Each row below holds a small network's activations on one input, seen along a few directions.
Each table varies a few parts of the input and shows all the possible inputs, shuffled.
Descriptions start from the smaller parts, as in this example, which fits no table here: one of 2 separate values, together with either a single point or one of 9 places around a ring or (one of 4 places along a line, together with one of 8 places around a ring).
Shared parts are said once, and a part with two or three values counts as separate values.

Other details of the inputs shift rows strongly along two fixed directions, in all tables alike. That doesn't count.

Table:
row 1: 1; -2; 74; -16; 25; 26; -18; -64; -81; -42; 35
row 2: 8; -5; -62; -28; 1; -65; 69; -29; -28; 45; -69
row 3: -17; -3; 74; -13; 17; 18; -23; -30; -60; -57; 33
row 4: 25; -29; -44; -6; -31; -62; 20; -53; -10; 70; -51
row 5: -22; 29; -27; 24; 21; 52; -1; 101; 84; -6; 33
row 6: 10; 11; -19; 26; -16; 16; -28; 65; 69; 1; 36
row 7: -23; 32; -23; 9; 16; 22; -3; 94; 73; -23; 20
row 8: -27; -20; 69; -12; 14; 43; -28; -33; -64; -51; 24
row 9: 2; 6; -59; -6; 11; -55; 57; -7; 11; 60; -46
row 10: -19; -20; 78; -3; 13; 38; -27; -65; -75; -47; 18
row 11: 9; 20; -16; 23; -23; 14; -28; 86; 73; -9; 30
row 12: 10; -28; 75; -4; -21; 10; -53; -67; -69; -41; 36
row 13: -9; 26; -33; 22; 10; 57; 9; 87; 67; -22; 16
row 14: 8; 23; -4; 24; 10; 20; -30; 100; 98; -14; 34
row 15: 14; 7; -64; -10; 2; -58; 69; -23; -7; 45; -64
row 16: 25; -26; -39; -15; -36; -63; 24; -63; -13; 67; -55
row 17: -2; -7; -54; -9; 3; -64; 51; -43; -11; 52; -72
row 18: 24; -28; -55; -4; -31; -67; 25; -46; -11; 63; -50
row 19: -18; 2; 74; -3; 28; 38; -41; -33; -43; -45; 46
row 20: 11; -10; 79; -3; -20; 16; -59; -41; -46; -32; 36
row 21: -14; -26; 66; -20; 11; 51; -23; -55; -89; -53; 16
row 22: -8; 18; -28; 13; 17; 56; 7; 68; 48; -5; 21
row 23: 9; 34; -17; 20; -22; 26; -28; 95; 104; -5; 39
row 24: 4; -5; -46; -9; 1; -71; 61; -45; -22; 50; -68
Each input here is: either a single point or one of 8 places around a ring or (one of 3 separate values, together with one of 5 places along a line).
Question: Which other rows does row 21 become when the place on the line of 5 takes its other values? List them by row number.
Answer: row 2, row 3, row 7, row 8
Question: Which other rows does row 19 become when the choice among 3 separate values takes its other values? List them by row number.
Answer: row 7, row 17

Table:
row 25: 18; -11; -36; -6; -22; -38; 18; -16; 14; 48; -47
row 26: -15; 21; -2; 16; 21; 34; -10; 57; 51; -14; 27
row 27: 0; -5; -45; -16; -3; -38; 42; -2; -9; 27; -48
row 28: -4; 4; 12; 3; 12; 31; -1; 2; -4; -13; 20
row 29: -11; -7; -12; -9; 10; -21; 18; -15; -10; 16; -24
row 30: 8; 18; -25; 20; -16; 13; -8; 59; 76; 7; 3
row 31: -8; 3; -5; -2; 18; 5; 3; 14; 11; 7; 0
row 32: -12; 3; -3; -6; 9; -2; 6; 20; 4; -9; -6
row 33: 10; 22; 5; 0; 7; -21; 5; 10; 14; -4; 10
row 34: -15; 12; 16; 14; 20; 32; -14; 25; 23; -19; 24
row 35: 13; -15; -21; 5; -18; -30; 5; -26; -3; 27; -23
row 36: 5; 30; 24; 9; 11; 3; -11; 25; 24; -27; 35
row 37: -1; 4; -29; -3; -2; -6; 27; 8; 1; 6; -22
row 38: -20; 20; 0; 13; 17; 28; -8; 59; 49; -22; 26
row 39: 17; 11; -32; -12; 1; -62; 35; -13; 3; 37; -32
row 40: 19; -12; -36; -9; -22; -39; 17; -14; 12; 48; -47
row 41: 7; -5; 22; 8; -9; 13; -32; 6; 5; -19; 28
row 42: -7; 14; 6; 2; 5; 32; -3; 38; 12; -33; 20
row 43: 5; 11; -2; 21; -9; 22; -27; 52; 51; -17; 33
row 44: -1; -29; 38; -16; 12; -10; 2; -101; -91; 10; -19
row 45: -21; 12; 17; 10; 17; 26; -12; 27; 21; -27; 23
row 46: 12; -17; -13; 0; -17; -25; 1; -16; -6; 23; -16
row 47: 15; -14; -42; -9; -21; -47; 16; -14; 4; 47; -33
row 48: 10; -7; -5; 4; -14; -6; -12; 16; 14; 6; 6
row 49: 15; -11; -14; -2; -21; -24; 5; -25; 4; 30; -33
row 50: 8; 21; 6; 5; 6; -22; 7; -2; 10; -3; 7
row 51: -7; 5; 14; 4; 18; 25; -8; 6; -2; -8; 17
row 52: 2; 8; 10; 7; -13; 15; -28; 33; 28; -9; 32
row 53: -8; 6; -6; -4; 3; 3; 10; 19; 0; -15; -5
row 54: -7; -8; -42; -14; 7; -41; 36; -8; 1; 40; -45
row 55: 10; -1; -39; 13; -17; -18; 7; 30; 42; 26; -11
row 56: 12; -37; 38; -19; -18; -29; -17; -97; -82; 9; -12
row 57: -11; 14; 12; 16; 18; 38; -11; 24; 19; -16; 27
row 58: -12; 6; 23; 0; 6; 23; -7; 12; -11; -38; 15
row 59: -4; 14; 8; 5; 7; 41; -6; 27; 10; -30; 26
row 60: 14; -11; -40; -11; -23; -46; 16; -13; 2; 51; -32
row 61: 1; 2; 34; 20; -9; 34; -41; 25; 20; -35; 45
row 62: 3; -30; 39; -21; 0; -4; 6; -110; -105; -7; -21
row 63: 3; -6; -46; -8; 9; -29; 36; -11; -2; 50; -40
row 64: 4; 11; -48; -4; 1; 1; 29; 37; 28; 16; -15
row 65: 0; 2; -29; 4; 6; 2; 27; -1; 8; 21; -13
row 66: 7; -7; -48; -12; 4; -24; 43; -12; -4; 46; -37
row 67: -14; 14; 14; 8; 6; 29; -6; 32; 10; -39; 19
row 68: -16; 4; 18; 1; 10; 13; -5; 10; -4; -26; 7
row 69: -15; 3; 19; -2; 11; 12; -6; 12; -5; -25; 8
row 70: -3; 3; 12; 0; 12; 30; -2; 5; -5; -13; 20
row 71: 2; 1; 18; 8; -15; 10; -26; 2; 7; -8; 24
row 72: -10; -6; -21; -4; 3; -27; 28; -17; -11; 15; -37
row 73: 10; -11; -15; 2; -19; -25; 0; -23; -2; 24; -14
row 74: 0; 4; -5; -4; 4; 19; 8; 6; -6; -10; 3
row 75: 3; -22; 77; -9; -13; 12; -47; -72; -72; -28; 31
row 76: 9; -32; 83; -13; -8; 11; -52; -80; -85; -36; 30
row 77: -7; 10; -40; 5; 14; -8; 21; 34; 40; 27; -16
row 78: -7; -17; 75; -11; 5; 30; -23; -73; -91; -53; 19
row 79: -8; 9; 39; -3; 8; 46; -22; 23; -13; -53; 38
row 80: 5; -3; 17; 6; -13; 9; -27; 3; 6; -11; 24
Question: Describe the family of inputs behind these rows.
Answer: one of 4 places along a line, together with either a single point or one of 5 places along a line or one of 8 places around a ring
Question: Changing only the place on the line of 4 turns row 59 into row 64. The same change can be made to row 43. Which row results?
Answer: row 76
Question: Changing only the place on the line of 4 turns row 58 into row 27. The same change can be made to row 36. Which row results?
Answer: row 39
Question: Which other rows does row 75 become when the place on the line of 4 takes its other values? List them by row number.
Answer: row 52, row 60, row 71
Question: Which other rows does row 69 become when the place on the ring of 8 takes its other values? List them by row number.
Answer: row 29, row 42, row 51, row 53, row 70, row 74, row 77
Question: Which other rows does row 52 become when the place on the line of 5 takes its other values? List them by row number.
Answer: row 25, row 41, row 46, row 56

Table:
row 81: 0; 12; 4; 15; 2; 27; -14; 8; 33; -9; 24
row 82: 8; -12; -5; 1; 4; -15; 13; -34; 0; 28; -29
row 83: -3; 11; 10; 5; 10; 46; -2; 46; 23; -39; 18
row 84: -1; -2; 9; 23; -10; 18; -28; 44; 27; -25; 36
row 85: -12; 20; -87; -6; 6; -5; 38; 91; 71; 35; -27
row 86: 1; -2; 10; -5; 15; 7; -7; -4; 13; 21; -13
row 87: 15; -16; -20; 3; -27; -31; 13; -32; -26; 31; -32
row 88: 14; 14; 18; -17; 4; -34; 8; -23; -27; 1; 9
row 89: 3; -15; 8; -15; -5; 5; 14; -60; -57; -14; -15
row 90: 16; 11; 21; -27; -5; -36; 19; -35; -32; 14; -1
row 91: -12; -10; 47; 6; 19; 45; -22; -10; -46; -51; 42
row 92: 10; -15; 1; -12; -16; -15; -9; -4; 0; 15; -30
row 93: -12; -19; 7; -3; 12; -9; -8; -31; -19; 17; 9
row 94: -55; 18; 83; 14; 26; 21; -27; 1; -15; -83; 25
row 95: -7; 12; 15; -6; 18; 49; -10; 51; 21; -29; 13
row 96: -1; 18; 6; 17; 2; 32; -12; 10; 27; -1; 26
row 97: 10; -3; 11; 3; -30; 5; -15; -19; -13; -7; 5
row 98: -5; -26; 15; -6; -16; -12; -24; -17; -26; -8; 13
row 99: 18; 2; -78; 10; -28; -38; 33; 55; 75; 44; -50
row 100: -20; 4; -1; 1; 15; 37; -8; 50; 14; -32; 37
row 101: 22; 9; -7; -3; 11; -52; 17; -27; -11; 6; -20
row 102: -1; 5; 21; 18; 10; 25; -13; -11; -4; 2; 21
row 103: 5; -3; 47; 8; -24; 35; -46; -7; -7; -53; 41
row 104: 6; -7; -46; -5; -1; -20; 50; -25; -31; 37; -46
row 105: 15; 1; 27; -15; 12; -45; 0; -55; -53; -7; -1
row 106: -14; 1; 5; -4; 13; 9; -18; 10; 16; 13; 11
row 107: 2; -28; -21; -24; -24; -49; 4; -36; -30; 40; -44
row 108: -7; 25; -53; 39; 16; 16; 6; 97; 102; 20; 25
row 109: 7; -3; -48; -12; -10; -18; 48; -32; -25; 33; -46
Question: Describe the family of inputs behind these rows.
Answer: either a single point or one of 4 places along a line or (one of 3 separate values, together with one of 8 places around a ring)
Question: Which other rows does row 107 become when the choice among 3 separate values takes its other values? List them by row number.
Answer: row 85, row 106
